These are the activations of a small network on made-up records, seen along a few directions, one row for each record.
Each row is followed by the record's values for the fields U, C, M, S.
A field that a record lacks is written missing.
The largest differences between rows may come from other fields.
(in the rows, 500 means zero)
Random noise pushes rows far along 10 fixed directions. That doesn't count. These rows show it; they differ only by the noise:
[590 641 484 475 475 612 288 754 651 326 348 636 551 483 531 426 334 487
 644 503 325 474 763 627 686 535 526 246 367 515 468]
[365 454 561 442 591 502 484 467 384 396 647 365 547 442 742 407 565 463
 522 377 492 627 438 636 384 514 440 513 642 695 477]
[273 653 641 385 519 731 377 476 539 357 664 607 498 467 475 521 611 615
 670 411 477 606 535 592 774 325 438 460 562 781 505]
[401 566 601 241 562 621 437 461 419 469 551 470 408 594 607 659 616 670
 428 383 403 472 605 532 599 338 513 524 410 753 534]
[565 470 500 643 679 472 502 615 534 508 427 364 393 622 707 398 568 334
 341 205 559 484 436 640 422 232 687 553 542 586 786]
[490 438 387 449 461 552 410 434 414 358 608 488 392 358 472 808 500 604
 220 450 421 365 636 343 360 597 394 402 463 717 397]
[389 574 604 658 407 563 404 437 519 634 605 660 469 455 446 285 518 344
 651 488 577 736 304 614 732 406 560 666 502 578 362]
[662 511 329 577 370 465 545 508 468 777 226 418 310 428 418 511 528 352
 305 336 555 275 630 310 454 505 652 718 260 435 463]
[553 407 413 489 547 481 513 509 556 395 408 440 517 391 614 517 422 370
 413 401 478 449 538 506 350 548 479 504 531 582 448]
[487 623 352 753 461 422 350 728 379 556 515 289 405 489 653 325 533 442
 353 387 522 422 598 598 329 538 587 388 518 582 605]
[324 571 442 681 346 574 257 588 476 302 722 582 603 211 509 305 421 407
 657 520 476 661 536 620 522 720 341 307 651 685 266]
[433 426 447 506 592 475 521 443 860 260 424 615 691 400 586 477 214 308
 580 699 514 609 296 661 398 492 386 507 737 657 293]

[388 570 515 422 345 389 607 509 222 863 440 200 549 469 671 217 665 418
 573 472 555 514 471 549 413 644 498 728 486 474 410]	U is u2, C is c2, M is m1, S is s1
[648 409 616 693 376 405 664 304  75 930 564 361 385 498 445 214 695 305
 603 358 642 754 320 387 584 632 606 794 386 111 628]	U is u2, C is c2, M is m1, S is s2
[498 669 637 492 453 577 466 385 351 550 672 533 423 469 348 723 664 776
 525 728 523 513 519 305 636 533 378 473 389 465 478]	U is u2, C is c2, M is m1, S is s1
[397 289 457 715 518 575 393 344 585 389 784 793 308 462 322 753 512 375
  97 217 611 542 259 411 511 215 536 582 604 816 513]	U is u1, C is c1, M is m1, S is s2
[481 311 328 352 714 491 769 502 688 369 260 214 521 462 583 605 560 446
 381 329 620 318 449 476 214 469 480 649 737 571 596]	U is missing, C is missing, M is missing, S is s1
[617 469 671 497 451 474 339 554 371 562 596 656 396 692 588 508 428 506
 370 540 263 645 514 602 676 382 599 374 263 398 561]	U is u2, C is c2, M is m1, S is s2
[446 616 405 364 344 585 328 614 431 580 511 427 465 465 560 608 548 633
 341 456 456 373 647 565 508 452 466 500 449 787 480]	U is u2, C is c1, M is m1, S is s2
[239 459 681 223 538 559 638 298  81 503 808 215 581 399 652 370 731 643
 735 421 533 681 463 484 442 670 324 626 651 563 447]	U is u1, C is c2, M is m2, S is s2
[383 613 506 273 547 312 702 413 675 648 250 287 596 726 699 398 463 468
 527 719 591 475 364 613 414 282 551 778 614 616 533]	U is u2, C is c2, M is m1, S is s1
[380 430 451 688 325 516 180 661 375 394 737 637 478 305 550 370 469 355
 481 344 502 659 501 661 501 668 501 352 541 705 329]	U is u1, C is c2, M is m1, S is s1
[676 523 506 548 545 438 643 538 451 486 383 415 569 477 403 492 446 517
 568 620 495 467 552 424 487 605 535 421 457 204 623]	U is u2, C is c2, M is m2, S is s1
[517 274 426 514 526 382 627 226 540 358 550 620 461 328 373 710 422 462
 333 511 495 399 467 200 278 586 388 534 614 511 333]	U is u1, C is c2, M is m1, S is s1
[541 394 483 264 489 496 382 535 403 358 488 536 492 476 603 704 448 590
 388 342 296 409 715 463 393 600 456 377 351 580 372]	U is u2, C is c1, M is m1, S is s2
[505 603 660 777 539 455 533 478 457 567 619 634 521 608 381 280 500 504
 708 632 521 741 355 517 675 408 558 447 496 212 589]	U is u2, C is c1, M is m1, S is s2
[417 387 423 335 562 515 667 442 440 463 460 267 496 416 557 542 620 546
 453 383 540 453 504 428 291 620 425 618 640 542 424]	U is missing, C is missing, M is missing, S is s2
[675 577 453 802 554 414 373 662 233 356 674 386 425 451 536 497 565 627
 375 424 383 402 753 352 276 796 509  85 445 235 649]	U is u2, C is c2, M is m2, S is s2
[437 419 644 371 614 614 444 521 464 367 601 573 486 587 562 545 553 583
 614 350 460 603 522 662 656 479 577 470 480 600 516]	U is u1, C is c2, M is m2, S is s1
[306 625 317 430 523 575 515 689 578 521 311 280 481 559 575 370 600 495
 591 247 584 303 642 630 524 382 606 585 566 695 660]	U is u1, C is c1, M is m2, S is s1
[702 403 606 386 589 544 574 428 614 414 438 718 544 602 428 676 354 571
 541 751 334 552 536 421 563 527 461 356 372 276 477]	U is u2, C is c2, M is m1, S is s2
[516 357 554 686 539 546 326 549 475 320 748 600 498 548 539 432 457 420
 435 391 467 750 381 633 560 437 514 269 551 538 636]	U is u2, C is c1, M is m1, S is s2
[ 92 496 637 272 399 672 381 395 331 436 724 492 506 243 597 332 788 487
 759  88 555 603 553 531 599 489 375 662 649 912 322]	U is u1, C is c2, M is m1, S is s1
[450 671 414 518 349 469 485 558 487 675 335 418 528 453 446 411 479 501
 516 591 545 357 659 453 460 511 495 550 496 478 442]	U is u2, C is c2, M is m1, S is s2
[721 405 515 517 514 407 675 414 479 553 429 508 505 487 429 617 371 476
 392 713 433 493 438 358 407 593 452 475 421 166 535]	U is u2, C is c2, M is m1, S is s2
[524 437 445 645 482 449 540 310 506 402 603 514 448 298 350 811 488 549
 254 600 497 431 467 188 280 635 313 434 578 522 365]	U is u2, C is c2, M is m1, S is s2
[295 468 522 239 482 460 590 350 241 478 587 382 556 402 684 427 625 587
 591 348 406 532 634 414 377 613 392 576 548 626 344]	U is u1, C is c1, M is m1, S is s2
[528 354 359 941 477 307 322 521 418 408 814 552 454 440 589 536 405 389
 124 591 523 604 302 524 165 616 469 361 694 538 403]	U is u2, C is c1, M is m1, S is s2
[648 372 364 642 667 434 590 482 593 373 483 413 424 422 423 832 502 457
  78 431 596 283 477 343 218 395 442 423 584 552 704]	U is u2, C is c2, M is m1, S is s1
[410 540 421 360 476 445 527 437 470 506 455 413 569 573 588 479 428 576
 517 606 406 452 546 477 409 594 492 486 489 474 417]	U is u2, C is c1, M is m2, S is s2
[545 263 635 235 611 458 502 477 563 398 524 538 601 505 824 642 397 473
 437 571 401 594 358 679 359 510 445 589 527 727 277]	U is u1, C is c2, M is m1, S is s1
[433 577 622 145 452 677 359 484 778 398 330 750 538 403 450 718 473 562
 595 442 375 390 659 493 725 306 436 576 368 811 283]	U is u2, C is c2, M is m1, S is s1
[314 577 583 254 377 616 486 336 559 497 564 706 594 400 382 560 459 608
 659 711 435 597 535 439 633 541 386 525 477 576 260]	U is u2, C is c2, M is m1, S is s2
[405 670 549 604 427 534 296 663 331 482 664 419 554 427 553 354 572 620
 624 590 464 573 570 671 531 657 426 312 543 562 428]	U is u2, C is c2, M is m2, S is s1
[478 424 518 455 573 492 655 382 371 455 524 334 531 453 529 568 580 558
 533 419 534 508 468 394 388 549 407 514 574 400 593]	U is u2, C is c1, M is m1, S is s2
[571 395 625 403 575 524 723 267 522 341 484 621 637 389 398 620 466 573
 625 625 454 537 480 330 510 593 354 434 560 334 501]	U is u2, C is c2, M is m1, S is s1

Here are new rows. What are their fields?
[528 521 756 296 427 691 437 372 490 495 545 784 551 345 356 608 579 581
 693 501 373 598 658 331 750 554 373 550 305 556 175]	U is u2, C is c2, M is m1, S is s2
[482 472 442 327 567 520 512 685 790 382 209 492 612 613 732 340 314 318
 595 436 438 415 537 771 467 350 583 499 561 624 502]	U is u1, C is c2, M is m2, S is s2
[610 537 594 569 522 567 242 719 481 514 555 646 380 650 544 644 500 607
 395 520 459 537 540 647 650 385 648 381 357 617 532]	U is u1, C is c2, M is m1, S is s1
[384 671 558 604 514 436 541 375 623 643 515 521 536 500 515 421 524 524
 525 760 611 541 321 479 430 368 468 607 656 506 403]	U is u2, C is c2, M is m1, S is s2
[406 538 474 410 510 366 640 389 533 622 399 404 492 619 578 446 527 500
 401 583 572 438 394 475 427 285 546 717 532 530 543]	U is u2, C is c1, M is m1, S is s1
[539 701 630 524 718 437 743 445 460 645 468 299 439 664 538 500 695 686
 626 561 642 455 423 435 461 312 562 551 564 345 759]	U is u1, C is c2, M is m1, S is s2
[372 379 657 228 582 484 484 293 278 437 776 504 457 642 613 681 516 728
 453 575 363 617 434 519 427 596 431 515 509 631 328]	U is u1, C is c2, M is m2, S is s2
[316 595 519 481 478 373 498 386 192 652 782 309 453 523 601 548 574 726
 356 779 520 572 346 476 221 697 395 563 567 617 294]	U is u1, C is c2, M is m2, S is s2
[426 634 362 349 556 477 584 423 711 325 461 461 537 624 428 781 294 701
 372 911 457 343 481 475 436 377 371 329 617 633 546]	U is u1, C is c2, M is m2, S is s2
[309 704 403 614 439 422 395 679 557 480 556 418 554 548 501 316 456 637
 593 803 493 566 438 659 447 617 470 361 687 568 354]	U is missing, C is missing, M is missing, S is s1
[698 449 466 736 576 490 451 636 427 403 508 543 379 523 408 470 472 474
 492 308 426 426 668 384 455 650 611 294 415 243 644]	U is u1, C is c2, M is m2, S is s2
[486 774 334 289 354 495 568 519 706 637 149 382 540 551 427 546 371 576
 487 835 529 229 649 452 518 440 465 597 384 506 419]	U is u2, C is c2, M is m2, S is s2
[557 504 284 476 495 438 367 716 535 443 470 390 479 521 551 625 413 620
 289 569 417 331 685 551 309 627 508 305 442 574 522]	U is u2, C is c1, M is m1, S is s1
[409 680 401 410 331 536 425 585 611 460 348 520 646 366 434 339 422 528
 723 618 466 410 672 442 591 548 443 373 485 499 407]	U is u2, C is c1, M is m1, S is s1
[590 469 578 679 539 376 394 501 538 540 531 612 391 705 583 499 424 434
 208 611 467 554 348 542 466 279 586 508 431 521 617]	U is u2, C is c2, M is m1, S is s1
[598 331 650 392 530 595 580 411 380 510 641 453 531 422 577 477 627 429
 564 381 539 663 363 622 633 468 415 580 543 505 636]	U is u2, C is c2, M is m1, S is s1
[457 589 362 706 486 359 637 446 349 668 586 213 482 487 495 424 497 535
 453 761 664 496 345 483 280 672 443 530 619 378 515]	U is u1, C is c2, M is m2, S is s2
